Each row below is a small network's average activation on inputs in which a field has the value named, seen along a few directions.
Values that are neighbours, or in one group, have similar rows; names and order tell nothing.
Strong random noise was added to every row along 6 fixed directions; ignore it. To show where, here is one row again and again, with new noise each time:
[-171 -155 -246 -321   78  -22  240  250  112  105   24   71  -15  143
  218   -4   28  -86  -89]
[-193  -38 -142 -242  -43  307   39  -63 -111  116   14  175  278 -108
  199   22   -1 -130 -168]
[  35 -417 -205 -622  -88 -580  -12  401   32 -131  471   55 -343  710
 -132 -227   80  117 -137]
[  51   73  179 -295  -72  116 -119   88  275 -247  184  324  -68  261
  -21  -28  -90  175  -95]
[-351   30  -12 -297 -323  350 -274 -165   17 -150  266  231   -5   93
  387 -233 -206  111 -122]
[-283 -200  -33 -179 -132 -232 -143 -110  -77 -165  339 -258 -321  181
  134 -472 -155   78  -37]
[  10   79  146   57  425   42  376   28  202   18 -237 -202  -26 -195
  -51  -54   21  -94   49]
[-234 -297 -583  -24 -126    7  113   85 -254  390  -28  136  483 -285
  182  369   -5 -410 -322]


Values of M:
m2: [ -21  124  -67  438 -207  254   45    1 -113   95 -168   53  390 -237
  102  203  -17 -159   28]
m10: [ -16  -98 -280   24  -27 -330  -68   54  -72   -3   -8 -115  -54   36
 -105  212  156   13  194]
m7: [  69  107  151 -310  139  160   68 -190 -453  211 -115 -333   53  162
  -68 -451  390   77  -26]
m4: [-281  140   18  296 -385  162 -484 -456  -93  141  -25  105  183 -324
  338   21 -252 -153   80]
m6: [  35   19  -85  863  183 -326  294  -36  167   84 -195 -520 -202 -372
 -161   58  -74  -50  293]
m13: [ 124   44   99  215   44  147   65  -85 -505  211 -257 -192  250 -206
   10  -26  196 -227  -78]
m3: [ 348   24  175  159   65  -66 -191   32  136 -241 -162  367  205   49
 -478  395  -42   50 -205]
m12: [-355  107 -191  127   11  180  151    5   26  -75 -110 -143 -309  -52
  518 -188   43  151  353]
m11: [-163  -91 -150  365  293   93  290 -271 -246  315 -318 -375  358 -660
  -26   92   -9 -400 -105]
m5: [ 317   56  120   23   53 -187 -195 -277 -402   99   25 -279  -25  -82
 -319 -202  143  165 -116]
m9: [ -36 -224  -68  194  138 -335  160   -5 -141  160   78 -398 -156 -132
 -209  -43 -141 -106   44]
m1: [ 250 -150   46  114 -106 -275 -231  -96  -74  -54  -29  -88   -2  -97
 -103  258   54 -118  140]
m8: [ 406 -151 -371 -174  126 -160  369  703  101  401   14  557  262  175
 -378  708  241 -210 -111]
The values of M form a star with 3 arms.
- Name the neighbours of m7, in listed order. => m13, m5
- Name the neighbours of m1, in listed order. => m10, m4
- Name the neighbours of m6, in listed order. => m2, m12, m8

Values of V:
v9: [-383 -336 -496 -255  369 -149  434  117 -119   89 -114 -363 -219  -37
  343 -168  175 -144  284]
v3: [ 222  -56  -60 -340  177 -293  107  266  -99   22   78  -88 -354  390
 -145 -201  320  213  254]
v8: [ -34 -205 -133   88   -5 -520  380  741  445  -16  124  -28 -469  533
   78   32 -149   28   -7]
v7: [ 227   46   37 -260  334 -231  385  498  548 -107   95  129 -371  460
 -265 -169    6  298 -103]
v2: [-599 -495 -526 -161 -315 -266 -134   72 -199  263  260 -190 -189  -99
  574  -49 -373 -222 -274]
v1: [-131  238  262 -171 -261  539 -165 -248 -298  -57  -14   75  167  101
  375 -417  100   71  -42]
v6: [  43  107  330   94  425  -39  143 -226  248 -100 -282 -179   69 -158
 -226  -81  -44 -118  176]
v5: [ 419   52  250   27  -87  -41 -255 -162    4 -206  224  240  107   25
 -438  203  138   42  193]
v4: [ -38  -69 -212 -509 -236  -22  -79   92 -295  169   45  -99  -30  407
  168 -122  327  154 -118]
The values of V form a ring.
- Fewest steps between v3 and v6? => 3
- Name the neighbours of v8, in listed order. => v7, v1
